These are the activations of a small neural network, seen along a few directions. Each row is one input.
Each table varies a few parts of the input and shows all the possible inputs, shuffled.
A made-up example of a description, with smaller parts first: one of 5 places around a ring, together with either a single point or one of 9 places along a line or (one of 3 separate values, together with one of 4 places along a line).
Shared parts are said once, and a part with two or three values counts as separate values.

Other details of the inputs shift rows strongly along two fixed directions, in all tables alike. That doesn't count.

Rows:
R1: [ 1.04 -0.46 -0.01 -1.54  2.99  2.58  1.56  1.22  1.55  4.77 -5.63]
R2: [-1.56 -2.11  0.24  2.97  1.81  2.21 -1.23  4.27  6.40  3.38 -2.58]
R3: [ 3.14  2.30 -1.22 -4.36  2.32  0.91  0.86 -1.89 -7.13 -5.27  0.86]
R4: [ 2.88  2.97 -1.69 -5.45  4.57 -1.32  2.12 -2.41 -6.29 -1.51 -1.83]
R5: [-1.96 -2.25 -0.44  3.11  2.34  2.13 -1.04  4.80  6.44  4.39 -3.70]
R6: [ 3.19  1.80 -3.24 -3.79  1.52 -3.95 -0.50 -0.59 -6.69 -3.47  0.03]
R7: [ 0.50 -0.81  1.27 -1.36 -0.30 -3.58 -0.35 -0.14  3.73 -4.56  4.05]
R8: [-1.04  1.25  0.49 -0.97 -2.79 -5.67  0.04 -4.76 -1.33 -2.61  2.26]
R9: [-3.09 -2.09  2.06  4.43 -3.54  4.74 -0.41  1.33  1.22  1.03  2.42]
R10: [-3.06 -1.82  0.47  4.93 -1.06  6.72 -0.25  3.03  0.88  4.19 -1.89]
R11: [-5.82 -1.66  3.92  5.40 -7.84 -2.99 -1.00 -2.05  4.53  1.36  4.40]
R12: [ 0.23  1.29 -2.66 -0.56 -0.02 -4.01 -0.61 -0.38 -1.30 -1.57 -0.84]
R13: [ 5.73  3.39 -4.92 -5.84  3.24 -0.55  1.19 -4.35 -1.75 -1.78  3.06]
R14: [-0.72 -3.38  0.14  3.29  0.93  3.23 -0.89  4.65  4.70  3.61 -1.78]
R15: [-1.42 -1.66  3.38 -1.98 -3.31 -7.13  0.53 -5.37  4.10 -5.71  7.93]
R16: [-0.15  1.25 -1.58  2.39  4.55  3.29 -0.67  3.64  0.55  1.64 -4.22]
R17: [-1.09  1.04  0.36  0.53 -1.72  0.95  0.58  0.43 -2.00  4.94 -3.92]
R18: [ 2.85  3.54 -2.66 -3.81  2.01 -4.46 -0.46 -1.14 -4.81 -4.37 -1.00]
R19: [-2.20 -3.03  0.82  2.90 -1.09 -1.15 -0.54  1.84  7.70  0.40  1.73]
R20: [ 1.04  1.06 -3.51  0.72  1.39  5.10  0.08  1.83 -4.23  4.68 -8.57]
R21: [ 1.61  0.03  1.51 -4.00  1.45 -0.58  1.20 -0.69 -0.28  0.43 -0.56]
R22: [-0.38  2.06  0.19 -1.19 -0.30 -2.89 -0.62 -2.60 -2.60 -0.35 -1.11]
R23: [-1.61  0.84  2.24 -0.76 -0.40 -3.56 -0.14 -3.66 -0.80 -4.13  5.21]
R24: [ 1.71 -1.00  1.84 -3.20 -2.23 -0.70  0.65 -2.04 -0.43 -5.27  4.34]
R25: [ 1.61 -1.41 -0.53 -2.71  0.38  0.78  0.84 -0.78 -0.24 -1.75 -0.04]
R26: [ 1.10  0.15 -3.23  1.70  6.14  4.86 -0.65  4.79 -2.44  3.58 -5.73]
R27: [-2.09 -3.56  2.05  2.13 -3.25  3.03 -0.08  1.53  3.97  1.55  1.35]
R28: [-2.98 -2.25  3.03  3.46 -0.05  2.20 -0.70  1.26  6.81  4.28 -1.75]
R29: [-6.12 -2.12  4.47  5.61 -4.89 -1.28 -0.56 -1.50  5.34  0.08  6.20]
R30: [ 3.49  3.26 -5.30 -4.58  8.76 -1.90  0.27  0.29 -5.28 -2.82 -4.09]
R31: [-1.78 -0.93  1.93 -0.55 -8.72 -4.57 -0.10 -3.88 -2.60 -5.45  8.26]
R32: [ 0.74  2.22 -0.84 -0.58  1.42  2.88  0.47  1.34 -3.80  5.92 -7.48]
R33: [ 0.58 -0.27  0.05 -0.22 -3.83 -3.99 -1.03 -1.00 -2.57 -4.12  4.97]
R34: [ 1.34  0.19 -2.53  1.94  5.67  5.29 -0.87  4.60 -2.21  3.02 -5.06]
R35: [ 2.61  1.52 -2.43 -4.42  2.52 -0.24  1.11 -2.45 -6.69 -4.65  0.75]
R36: [-1.64 -0.23  1.11  0.06 -1.70 -4.87 -0.77 -1.32  0.73 -6.17  7.96]
R37: [-0.71 -1.31  2.93  1.96 -0.09  4.77  0.99  2.60  4.54  5.69 -3.98]
R38: [ 0.44 -0.22  1.25  0.56 -5.69 -4.28 -0.66 -1.63 -1.61 -5.54  6.59]
R39: [ 2.04 -1.29 -2.14  1.40  0.09  5.43  0.36  0.77  9.16  7.20 -1.04]
R40: [ 0.59  0.75  1.17 -1.39 -5.92 -1.99  0.17 -3.12 -4.07 -5.02  4.33]
R41: [-1.32  0.79  1.03 -0.83  0.13 -4.00  0.53 -4.22 -0.49 -3.88  4.10]
R42: [-1.69 -2.02  2.39  1.46 -0.27  3.06  0.87  2.34  4.35  5.98 -2.81]
R43: [ 1.24  2.70 -0.45 -0.22  1.12  3.51  0.86  1.32 -3.50  5.41 -7.84]
R44: [-2.14 -2.31  0.13  5.30 -5.20 -0.22 -0.95  1.43  2.32  1.29  1.69]
R45: [-3.41 -1.10  2.51  3.90 -6.68  0.11  0.73 -0.63  2.32  4.13  0.40]
R46: [ 2.27 -1.43  0.81 -1.22  0.35 -0.85 -0.19  0.88  1.46 -3.50  2.71]
R47: [ 3.95  2.49 -4.19 -2.76 -1.82 -0.63  0.42 -3.63  0.48  1.65  1.60]
R48: [-2.26 -5.12  2.72  4.39 -5.10 -0.97 -0.44  1.27  7.67 -1.14  6.38]
R49: [ 0.93 -1.75  1.75 -3.23 -2.51 -1.38  0.29 -1.98 -0.21 -4.79  5.20]
R50: [ 0.10  1.56  0.87  0.84  2.44  4.80  1.19  1.62 -1.64  3.91 -4.49]
R51: [-1.10  0.55  1.75 -1.18 -0.81 -1.11  1.27 -1.51 -1.98 -0.48  2.75]
R52: [ 1.98  3.50 -0.24 -4.06  4.57 -2.38  0.54 -3.41 -4.71 -4.34 -0.01]
R53: [-0.21  1.21 -3.26  1.12  6.49  2.42 -0.72  3.97 -0.75  2.83 -5.63]
R54: [ 3.71  2.55 -2.22 -7.65  8.14 -3.13  0.54 -2.14 -3.77 -1.74 -4.47]
R55: [-4.12 -0.38  3.25  6.00 -5.08  1.02 -0.87 -0.33  4.01  3.42 -0.61]
R56: [-4.27 -1.63  1.63  5.73 -5.91 -1.59 -1.80  1.58  4.62  1.03  2.97]
R57: [ 1.08 -0.17  0.92 -0.27 -1.19 -2.20 -0.12 -0.93 -1.86 -6.53  6.87]
R58: [ 0.97  1.25 -2.37  0.28  0.87  5.01 -0.50  2.02 -4.77  3.90 -7.08]
R59: [-0.64  0.71  2.18 -1.13 -0.82 -0.49  1.05 -1.55 -2.01 -0.81  2.86]
R60: [ 4.50  1.97 -4.71 -3.95  7.35 -0.36  0.39  0.54 -6.65 -3.00 -2.60]
R61: [ 6.12  1.17 -3.69 -6.73  8.11 -0.68 -0.13  1.38 -4.82 -2.68 -3.71]
R62: [-3.17 -0.51 -1.13  4.96 -1.38  0.88 -1.58  3.66  2.87  4.65 -3.55]
R63: [-1.59 -1.07  2.31  3.02  1.80  3.72 -0.27  1.83  5.90  4.67 -4.62]
Description of these inputs: one of 3 separate values, together with either a single point or (one of 4 places along a line, together with one of 5 places around a ring).
- The inputs of R50 and R43 match in every part but the choice among 3 separate values. If R30 is changed in the same way as R50 into R43, which row does it become? => R12
- The inputs of R54 and R29 match in every part but the choice among 3 separate values. If R39 is changed in the same way as R54 into R29, which row does it become? => R13
- Start at R20 and move only the place on the line of 4, one step at a time. The first step leads to R31. Which rows follow, in order? => R58, R40
- Change only the choice among 3 separate values in R7. List by row number the other rows that result. => R16, R18

Rows:
R64: [-1.17 -1.32 -0.78  3.10  2.12  1.96 -0.76  4.20  1.64  3.36 -4.64]
R65: [-0.19 -2.19  0.89 -0.42 -1.97 -3.27  0.16 -1.47  1.25 -5.93  8.20]
R66: [ 0.47  0.46 -1.59  0.45  1.88  1.75 -0.34  2.51  1.71  5.45 -6.04]
R67: [-0.30  2.02 -1.16 -1.00  4.48 -0.87 -0.05  0.22 -1.87 -0.61 -2.57]
R68: [-0.93 -2.09 -0.74  4.27 -1.36  2.33 -1.22  3.11  4.61  1.39  0.78]
R69: [ 1.89  2.46 -1.97 -1.51  1.54  0.37 -0.28 -0.58 -6.57  0.99 -2.97]
R70: [-0.41 -0.52  3.27 -1.17 -2.21 -2.94  0.51 -2.46  0.67 -6.29  7.65]
R71: [ 3.39  0.53 -2.72 -5.48  3.96 -0.26  0.79 -0.98 -2.20 -0.43 -0.82]
R72: [ 3.29  0.91  0.24 -6.18  3.01 -0.76  1.57 -2.28 -2.33 -2.27  0.10]
R73: [ 4.25  1.58 -2.46 -3.71  2.48 -1.90  0.18 -1.85 -1.20 -1.60 -1.07]
R74: [-3.78 -0.83  1.45  4.70 -5.64  4.09 -0.44  0.28 -0.48  3.02 -1.78]
R75: [-3.21  0.50  1.59  5.15 -4.88  2.84 -0.04  1.43  0.20  3.43 -0.43]
R76: [-3.29 -1.53  3.99  1.81 -3.41 -3.33 -0.07 -2.13  4.57 -0.51  3.59]
- What do these inputs look like to the network? => either one of 3 separate values or (one of 2 separate values, together with one of 5 places around a ring)
- Start at R67 and move only the place on the ring of 5, one step at a time. The first step leads to R64. Which rows follow, in order? => R68, R65, R70
- Change only the choice among 2 separate values in R73. List by row number the other rows that result. => R68

Rows:
R77: [ 2.09  1.71 -0.06 -5.16  2.79 -3.29  0.92 -2.83 -1.70 -2.04 -0.37]
R78: [-1.89 -2.49  3.05  1.40 -7.15 -3.33  0.12 -2.63  5.52 -2.47  8.70]
R79: [ 0.18 -1.30  0.78  0.56  1.48  3.73  0.50  1.52  2.56  2.47 -1.45]
R80: [ 1.93  1.61 -2.04 -3.35  3.20 -3.87 -0.25 -1.03 -2.64 -3.38  0.17]
R81: [-0.82  0.29 -0.72  2.57 -1.88  2.57 -0.30  1.20 -1.06  3.31 -2.69]
R82: [-0.71 -1.42  0.09  2.22  2.35  2.97 -0.50  3.20  1.73  1.00 -1.37]
R83: [-2.18  0.61  1.05  2.35 -1.00  1.68 -0.03  0.54 -0.94  3.42 -3.57]
R84: [-4.06 -2.27  4.09  2.85 -5.28 -4.96 -0.63 -1.63  4.70 -3.82  7.80]
R85: [-1.51  0.66 -0.17  2.55 -1.54  1.90 -0.21  0.69 -0.93  3.62 -3.10]
R86: [ 2.78  0.94 -2.27 -3.41  3.35 -2.13 -0.22 -0.27 -2.93 -4.35  1.04]
R87: [-0.43 -0.75 -1.37  2.46  1.15  1.46 -0.93  2.72  2.05  1.96 -2.01]
R88: [ 0.61 -0.94 -0.32  0.79  0.72  3.30  0.22  1.31  2.77  2.80 -1.63]
R89: [-1.10 -0.36  0.76  2.35 -0.69  4.07  0.13  1.68 -1.42  2.33 -2.04]
R90: [ 2.77  1.76 -1.31 -4.99  2.26 -3.08  0.76 -2.67 -1.72 -1.85  0.10]
R91: [ 2.35  1.95 -1.56 -3.21  0.24 -1.02  0.41 -1.79 -5.99 -3.00  0.42]
- The inputs of R77 and R83 match in every part but one. If R79 is changed in the same way as R77 into R83, which row does it become? => R89
- What do these inputs look like to the network? => one of 3 separate values, together with one of 5 places along a line
- Change only the choice among 3 separate values in R88. List by row number the other rows that result. => R86, R91
- Change only the place on the line of 5 in R84. List by row number the other rows that result. => R80, R82, R86, R87
